A small network was shown many inputs. Here are its activations along a few directions, one row for each input.
Each table varies a few parts of the input and shows all the possible inputs, shuffled.
A made-up example of a description, with smaller parts first: one of 8 places around a ring, together with either a single point or one of 11 places along a line or (one of 2 separate values, together with one of 6 places along a line).
Shared parts are said once, and a part with two or three values counts as separate values.
In the rows, zero is written as 128.

Rows:
R1: [138 159 138 135 136 112 137 145 116 104 146  98 132 123 104 115]
R2: [130 129 135 143 158 194 127 136 158 122  86 142 113 130  87 136]
R3: [107 101 111 116 156 184  97 133 144 149  78 148 123 124 122 148]
R4: [129 168 127 136 165 170 122 147 142 118  94 108 144 122  89 140]
R5: [103 129 113 107 155 170  96 133 127 146  82 122 143 117 124 147]
R6: [112 122 119 105 125 118 109 130  97 133 135 117 127 123 137 127]
R7: [115  98 122 109 104  99 128 124 127 144 151 136 115 127 150 120]
R8: [164 114 150 153 104 114 153 117 138 118 133 166 114 137 116 123]
R9: [138 188 136 181 143 109 173 101  95 108 203  90 152 103 210 102]
R10: [139 129 125 107 104  74 123 119 112 147 134 124 156 121 155 125]
R11: [113  97 126 108 123 129 111 124 120 138 133 129 107 125 137 119]
R12: [ 97 106 107 111 162 180  94 132 158 147  86 143 128 125 129 157]
R13: [128 101 125 113  96  95 128 108 140 154 137 154 130 135 158 125]
R14: [162 155 141 145 109  84 154 123 124 122 142 124 148 131 116 118]
R15: [135 163 128 143 142 138 130 144 139 113 115 106 144 138 105 133]
R16: [111  97 116 117 131 151 106 127 143 143 100 139 122 137 140 137]
R17: [106 143 107 104 161 159  93 138 132 150  89 106 154 119 122 147]
R18: [126 154 134 139 159 181 124 143 137 115  88 123 134 122  90 140]
R19: [111 136 110 109 137 127 101 138 127 140 110 103 156 131 142 141]
R20: [119 136 131 140 162 189 125 138 170 123  94 137 119 132  93 143]
R21: [137 120 143 144 131 143 139 133 130 103 140 136  98 132 100 119]
R22: [148 115 148 146 109 118 159 123 129 115 151 140 101 134 104 109]
R23: [125 127 134 146 140 157 132 135 168 110 115 135 118 142 113 141]
R24: [127 126 117 105 113  82 123 133  98 138 151 113 142 118 143 124]
R25: [125 131 140 140 131 134 141 131 144 111 149 125 103 136 106 118]
R26: [139 118 129 110  97  87 127 114 107 147 127 140 142 124 155 124]
R27: [153 120 149 148 104 103 156 115 153 119 142 154 122 135 124 125]
R28: [113 135 119 100 131 104 107 135 104 134 143  94 141 119 139 123]
R29: [140  91 129 117  96 105 125 110 125 148 126 164 123 131 151 126]
R30: [148 141 143 142 111 102 158 129 109 113 151 124 119 127 106 111]
R31: [135 146 140 140 132 129 138 137 110 100 142 118 118 127 101 120]
R32: [111 126 111 111 133 138 104 129 125 143 101 121 139 136 139 139]
R33: [136 146 130 146 141 152 130 138 135 105 107 129 129 137 106 141]
R34: [125 115 121 108 105  95 126 126  93 138 145 128 129 121 143 123]
R35: [102 102 106 116 136 149 102 130 153 140 108 140 128 141 147 150]
R36: [112 165 113 140 133 105 145 100  78 148 196  90 160 106 251 104]
R37: [149 153 137 140 116  89 156 135 113 114 158 108 135 126 106 110]
R38: [140 118 140 145 113 112 154 128 139 109 158 144 106 132 112 123]
R39: [134 123 137 149 136 164 135 131 155 114 108 139 112 146 102 131]
R40: [125  90 129 110 103 106 129 120 116 143 142 139 109 124 143 115]
R41: [104 103 115 109 126 125 108 129 128 138 141 132 113 130 143 130]
R42: [163 138 146 147 107  99 153 118 120 112 134 148 133 128 117 127]
What do these inputs look like to the network?
> one of 2 separate values, together with either a single point or (one of 4 places along a line, together with one of 5 places along a line)
Changing only the choice among 2 separate values turns R10 into R14. The same change can be made to R34. Which row results?
> R30
Changing only the choice among 2 separate values turns R7 into R38. The same change can be made to R17. Which row results?
> R4
Which other rows does R15 become when the place on the line of 4 takes its other values? List them by row number.
> R23, R33, R39

Rows:
R43: [153 140 143 143  90  60 166 110  99 118 189 123 132 125 157 102]
R44: [ 61  90  79  68 168 192  49 133 143 187  56 125 145 121 167 164]
R45: [122 114 129 131 152 192 109 146 169 120  67 150 112 142  72 152]
R46: [154 122 146 137  81  57 166 110 103 125 188 135 119 125 152  98]
R47: [119 131 126 133 166 198 106 147 162 117  71 137 121 135  72 153]
R48: [ 97 102  94  71  94  51  95 102  70 182 168 109 160 111 239 118]
R49: [154 147 143 145  98  65 166 112  94 119 192 117 133 119 160  97]
R50: [115 142 125 136 173 203 110 149 159 114  72 125 125 133  77 153]
R51: [120 123 126 131 160 193 108 147 170 121  70 142 116 140  70 152]
R52: [156 129 146 143  85  60 167 110 101 121 187 130 124 127 158  99]
R53: [152 152 142 148 102  65 166 115  96 115 195 110 136 118 164  99]
R54: [117 137 125 135 171 200 109 150 166 115  72 130 124 134  76 153]
R55: [121 105 127 125 148 187 108 145 170 122  70 155 107 142  66 153]
R56: [150 157 140 147 104  68 167 116  89 115 196 105 137 118 163  97]
Changing only one part turns R53 into R54. The same change can be made to R52. Which row results?
> R45
What do these inputs look like to the network?
> one of 2 separate values, together with either a single point or one of 6 places along a line

Rows:
R57: [122 123 119 100  86  35 131 102  68 156 206 107 144 112 224  98]
R58: [130 135 124 124 139 139 118 135 141 128 107 125 138 130 108 141]
R59: [106 114 115 117 149 169 101 135 157 138  92 139 123 133 114 147]
R60: [125 164 125 134 157 154 121 137 117 115 112 103 145 120 111 137]
R61: [151 163 148 159 127 107 163 134 110  94 173 107 129 121 120 107]
R62: [151 173 148 162 131 107 165 128 104  92 171 100 127 121 120 109]
R63: [116 119 108  98 102  62 117 100  80 168 170 111 155 109 232 110]
R64: [152 143 147 151 111  97 160 126 125 106 166 124 126 132 117 112]
R65: [ 74 104  84  75 132 114  81 115 100 183 130 102 158 112 219 136]
R66: [111  93 118 111 139 166  95 136 153 143  85 147 110 139 111 142]
R67: [106 105 120 112 141 170 100 137 152 137  88 140 118 136 115 145]
R68: [140 149 136 152 130 133 151 126 130 119 138 126 131 129 128 122]
R69: [107 126 117 121 157 175 104 137 153 134  97 124 132 133 115 145]
R70: [148 153 146 155 115 102 165 128 118 106 168 116 122 129 119 107]
R71: [146 103 145 132  93  92 156 120 124 122 159 150 100 132 111 109]
R72: [140 119 138 138 111 122 142 121 137 123 128 148 121 137 127 129]
R73: [149 119 148 139  95  92 156 123 124 110 155 139 111 137 117 110]
R74: [ 97 114  93  76 112  78  92 113  84 178 144 106 165 110 213 131]
R75: [126 153 125 131 153 152 120 144 124 116 113 110 144 121 110 136]
R76: [105  87 119 104 139 169  98 133 151 147  89 151 105 130 109 141]
R77: [149 131 147 146 102  92 159 123 126 111 159 137 117 132 115 108]
R78: [145 107 137 137 109 121 137 120 135 129 122 154 115 138 122 121]
R79: [127 142 124 126 142 145 122 138 133 128 105 119 135 127 110 134]
R80: [124 123 124 119 131 138 116 134 141 133 105 139 132 132 106 141]
R81: [144 141 138 148 127 127 146 123 136 119 136 132 135 131 126 126]
R82: [104 143 115 128 171 185 107 145 140 121 103 111 136 125 118 145]
R83: [127 113 125 114 123 133 114 134 142 132 100 142 124 136 110 144]
R84: [144 159 139 157 142 135 148 132 124 107 141 117 136 119 128 123]
R85: [143 170 139 159 145 137 149 125 117 106 140 110 137 119 129 124]
R86: [123  96 125 105 121 139 113 132 137 143 103 152 115 130 103 138]
R87: [130 101 124 113 121 133 110 134 141 138  98 148 118 139 105 140]
R88: [105 153 115 130 174 183 108 139 135 119 101 105 135 124 120 147]
R89: [106 133 116 123 160 177 109 140 147 133  94 119 128 130 118 141]
R90: [155 107 145 139  93  87 151 121 126 116 151 145 104 139 113 109]
R91: [140 129 136 144 119 123 144 121 139 123 132 146 127 133 124 127]
R92: [140 101 137 130 110 121 140 117 137 134 128 159 107 130 120 125]
What do these inputs look like to the network?
> one of 4 places along a line, together with either a single point or one of 8 places along a line
List by row number the other rows that have the place on the line of 4 in common with R76.
> R59, R65, R66, R67, R69, R82, R88, R89
Which other rows does R80 become when the place on the line of 4 takes its other values? List them by row number.
> R59, R77, R91

Rows:
R93: [145 123 146 161 106 122 162 106 113 124 161 139 107 134 158  97]
R94: [130 174 132 167 176 205 129 141 162 102  79 117 139 141  86 146]
R95: [122  80 123 102 116 147 114 115 152 167  83 178 116 125 120 142]
R96: [111 116 121 118 131 122 119 101 106 154 158 124 126 109 201 110]
R97: [122 166 116 156 185 215 128 148 151 114  87 118 144 119 105 153]
R98: [113 125 122 100 147 167 100 135 127 138  72 141 127 118  79 154]
R99: [ 79  72  96  66 122 144  74 126 151 186  76 145 129 131 156 148]
R100: [178 159 157 151  70  14 185 114  79  93 221 116 139 124 161  94]
R101: [140 125 147 123 137 159 117 147 139 102  79 143 103 131  51 142]
R102: [103 158 108 132 201 212  90 149 150 131  79 102 155 116 130 156]
R103: [138 176 145 176 180 193 149 154 178  82 105 113 125 136  45 140]
R104: [144 125 144 129 141 157 129 161 149 101  95 132  99 133  20 132]
R105: [113 141 104  96  91  19 127 112  60 151 208  72 173 116 230 106]
R106: [ 98  73 103  84 128 140  76 120 159 176  86 160 132 132 152 149]
R107: [ 85 112 103 108 124 111 115 109 106 155 169 108 131 126 217 119]
R108: [144  78 136 133 102 128 128 130 172 120 108 178  96 156 100 141]
R109: [101 107 105  85 160 170  67 152 123 149  74 121 136 119 109 150]
R110: [150 134 160 165 108 104 182 114 135 106 187 138  94 129 115  96]
R111: [134 126 138 115 138 170 109 140 132 126  61 136 116 134  59 136]
R112: [145  88 145 129 106 127 139 132 180 129 110 171  92 148  61 131]
R113: [180 159 154 158  74  13 197 128  89  94 233 105 134 125 134  81]
R114: [134  85 135 119 105 139 118 116 164 149  82 174 110 153 104 135]
R115: [148 129 157 163 103 106 170 106 126 100 180 147  99 134 148 107]
R116: [ 72 116  96  66 153 163  61 145 126 156  66 108 138 125 113 159]
R117: [142 139 117 111  97  30 133 115  55 144 205  88 168 101 218  98]
R118: [137 171 141 175 176 195 136 147 168  79  95 122 126 138  78 151]
R119: [171 154 142 150  72  26 175 112  69 117 206 107 151 130 174  90]
R120: [154 151 130 133  83  24 169 106  61 131 213 110 161 108 195 101]
R121: [126 120 131 144 115 117 156 100 107 137 174 143 120 117 181 114]
R122: [ 81 158  87 124 195 203  86 156 153 128  88  85 154 133 141 162]
Changing only one part turns R118 into R103. The same change can be made to R101. Which row results?
> R104
What do these inputs look like to the network?
> one of 5 places along a line, together with one of 6 places along a line
Which other rows does R107 become when the place on the line of 6 takes its other values? List them by row number.
> R93, R96, R110, R115, R121
